A small network was shown many inputs. Here are its activations along a few directions, one row for each input.
Each table varies a few parts of the input and shows all the possible inputs, shuffled.
A made-up example of a description, with smaller parts first: one of 3 separate values, together with either a single point or one of 11 places around a ring or (one of 6 places along a line, together with one of 8 places around a ring).
Shared parts are said once, and a part with two or three values counts as separate values.
(in the rows, 128 means zero)

Other details of the inputs shift rows strongly along three fixed directions, in all tables alike. That doesn't count.
These rows show it; all are for the same input, with only those details redrawn:
[118 110  88 166 141 108 188 132  94 106  78  33 170 154]
[196 121 123 154 126 158  50 125 134 114 133 157  86  85]
[177 145 141 136  96  83  98 113 106 156 140 185 141 126]
[171 120 117 172 122 108 139 126  92 128  78  97 159 154]
[222 122 136 188 116 121 103 127  88 135  56 126 151 164]
[ 76 135  96 110 116  72 171 119 115 127 166 104 153 108]
[198 119 122 181 118 116 121 126  86 132  63 110 154 161]
[116 113  85 135 140 152 112 130 147  86 159  90  93  65]

A family of inputs:
row 1: [169 132 154 108  97  94 139 122 117 178 154 183 114 128]
row 2: [106 174 146  76  91  90 152 130 118 147 145 152 111 136]
row 3: [104  92 124 125 134 197 113 143 169  59 157 116 124  86]
row 4: [157 108 129 140 116 162  58 138 159  95 123 175  72 118]
row 5: [134 114 113 157 152 120 167 119 127 119  47  77 159 160]
row 6: [107 108 116 160 164 133 187 140  71  99  62  46 159 173]
row 7: [ 92 141 118  90 103  90 189 129 115 141 169 135 120 106]
row 8: [ 44  95 130 110 113  86 181 114 137 136 170 107 139 133]
row 9: [109  94 118 129 137 192 110 146 166  75 161 123 115  86]
row 10: [216 135 146 180 108 134  97 120  81 133  50 119 146 175]
row 11: [156  94 135 138 115 192  53 125 140 108 130 157  73 116]
row 12: [136 132 131 158 160 123 154 144  80 103  48  79 145 188]
row 13: [ 83 101 115 126 125 181 117 126 144  71 144  96  81 103]
row 14: [ 80 105  93 128 191 187 144 152 148  92 171  82 115  87]
row 15: [148 107 134 135 177 152  79 132 154 102 137 132  75  87]
row 16: [104 140 145 115 142 110 147 136 121 168 188 170 164 143]
row 17: [168 125 131 134 129 200  51 100 141 126 111 164  84  97]
row 18: [ 64 122 124 132 118 121 187 131 146 131 183 112 162 151]
row 19: [147 147 150 112 110  62 106 110 139 155 154 160 129 126]
row 20: [ 49  92  97 109 149 154 130 137 175  77 143  77  88 106]
row 21: [ 63 140 108  68 110 104 192 127 112 151 158 104 131 130]
row 22: [125 120 167 115  97  78 111 114 149 152 147 191 119 153]
row 23: [135 168 151  98 103 104  90  97 132 164 120 201 131 142]
row 24: [100 171 100 126 137 207 113 186 171 117 154  98  64  89]
row 25: [148 106 147 127 168 185  93 149 140  88 142 139 134  97]
row 26: [135 145 156  88 107  78 147 125 140 168 149 153 115 128]
row 27: [ 93 141 127  99 145  94 128 131 107 136 137 150 129 155]
row 28: [124 117  99 136 147 155 228 151 104 109  71  35 185 167]
row 29: [173 123 138 137 129 131 153 142 109 150  49  95 128 178]
row 30: [ 48 203 134 108 106 107 150 143 146 171 158 150 152 125]
row 31: [120 131 114 142 164 213 118 116 174 116 153 106 120  91]
row 32: [214 145 158 142 104  81  64 112 125 163 123 202 124 146]
row 33: [124  80 119 142 130 159 102 130 155 101 150 131  86 109]
row 34: [114 133 147 100 124  96 109 120  96 159 154 186 134 137]
row 35: [197  90 146 189 158 127 133 133  80 143  60 125 144 175]
row 36: [ 78 119  93 159 166 156 229 121 119 118  72  19 198 162]
row 37: [ 41 137 125  84 140 118 202 120 139 113 152  91 206 110]
row 38: [147 107 120 157 135 143 160 137 104  97  67  53 209 163]
row 39: [ 62 130 106  98 125  94 183 132 126 115 165  75 191 113]
row 40: [191 111 132 150 129 122 165 148 116 140  52  97 130 175]
row 41: [ 94 156 118 104 123  91 148 107 139 130 126 150 141 119]
row 42: [ 87 157 127  63 104  89 164 133 125 153 148 136 120 143]
row 43: [155 141 157  96  90 104 122 118 115 186 149 189 115 126]
row 44: [139 131 157  99 106  89 156 116 124 177 162 156 121 124]
row 45: [ 98 145  93 114 146 144 110 131 152  69 148  78  90  93]
row 46: [116 124 100 128 158 146  92 131 159  91 140  81  93  90]
row 47: [151 118 107 132 135 175  66 121 142 105 144 118  82  93]
row 48: [138 151 137 174 114 201  60 182 169 109 132 148  70 119]
row 49: [195 175 139 188 102 139  85 170 109 163  66 124 148 184]
row 50: [147 100 116 175 161 123 167 142  80 112  64  92 154 161]
row 51: [114 126 121 118 114  70 148 112 121 146 167 129 146 118]
row 52: [ 93 148 156 101  87  88 120 122 127 129 143 173 119 158]
row 53: [ 65 105 131 102 104  95 149 117 128 144 167 138 134 132]
row 54: [128 147 143 112 133  70 122 133 107 138 147 191 127 134]
row 55: [ 87 143 141  95 126  80 146  99 154 146 141 141 141 112]
row 56: [187 163 151 139 124 182  43 108 148 109  92 176  76 108]
row 57: [ 96  88 100 137 129 167 120 135 153  78 154 122  85  92]
row 58: [ 98  75 104 162 140 113 196 145 131  92  60  47 156 193]
row 59: [113 156 140  91  91 106 161 122 105 145 146 143 121 130]
row 60: [162 154 140 191 149 153 120 193  97 154  50 115 150 198]
row 61: [ 80 136 140  93 152  76 135 127 120 146 157 149 134 129]
row 62: [175 127 175 154  88 128  97 129 123 163 146 209 144 163]
row 63: [109 105 115 128 154 169 114 102 168 106 142  96  96  62]
row 64: [106 127 121 114 118  86 138 113 118 149 150 113 149 119]
row 65: [ 99 114 113 120 146 167 111 104 151 117 131 107 105  78]
row 66: [221 134 171 145  95  91  69 102 117 177 131 195 127 134]
row 67: [146 126 131 132 148 198  94 122 158 109 132 138 129  81]
row 68: [232  93 174 186 147 128  92 129  83 162  56 154 136 174]
row 69: [155 126 125 166 127 131 149 106  99 133  54 114 158 151]
row 70: [135 110 117 138 147 172 102 103 157 110 138 124  92  74]
row 71: [ 78 153 107  79 114  78 194 144 129 133 145 117 129 121]
row 72: [136 144 130 125 126 176  89  99 136 107 120 141  96  89]
row 73: [126 142 122 118 103  75 125 113 112 152 161 159 146 116]
row 74: [125 155 154 101 117  91  97  99 138 167 124 184 135 127]
row 75: [164 162 140 117  99  67  91 121 126 147 145 194 130 132]
row 76: [ 99 121 132 108 154  70 151 132 118 141 153 146 136 134]
row 77: [109 148 141  71 106 114 183 134 131 135 162 152 175 122]
row 78: [144 107 136 153 114 133 122 137 111 121  50 115 134 206]
row 79: [122 140 126 119 111 105 137 122 125 155 173 135 164 130]
row 80: [129 130 155 109 139 111 131 137 109 143 159 178 170 131]
row 81: [142 123  97 149 148 191 100 129 166 105 168  92 114 100]
row 82: [100  91 108 131 181 165 113 139 132 103 143 100  92  88]
row 83: [138 159 139  99 106 120 162 129 124 173 175 168 140 135]
row 84: [115 133  95 117 148 160  83 130 156  84 141  88  84  99]
row 85: [178 135 120 144 147 222 116 143 161 122 151 121  89 112]
What is each input in this table made of?
> one of 5 separate values, together with either a single point or one of 4 places along a line or (one of 2 separate values, together with one of 6 places around a ring)
Changing only the choice among 5 separate values turns row 54 into row 4. The same change can be made to row 60. Which row results?
> row 48
Changing only the choice among 5 separate values turns row 15 into row 19. The same change can be made to row 35. Which row results?
> row 51
Which other rows does row 3 become when the place on the line of 4 takes its other values? List them by row number.
> row 9, row 18, row 62
Which other rows does row 11 become when the place on the ring of 6 takes its other values? List them by row number.
> row 8, row 13, row 33, row 53, row 57
Which other rows does row 82 become when the choice among 5 separate values takes its other values? List them by row number.
> row 43, row 53, row 64, row 65
A walk changes only the place on the ring of 6. It starts at row 52 and steps to row 4. List the rest of the walk in order.
> row 58, row 22, row 20, row 78
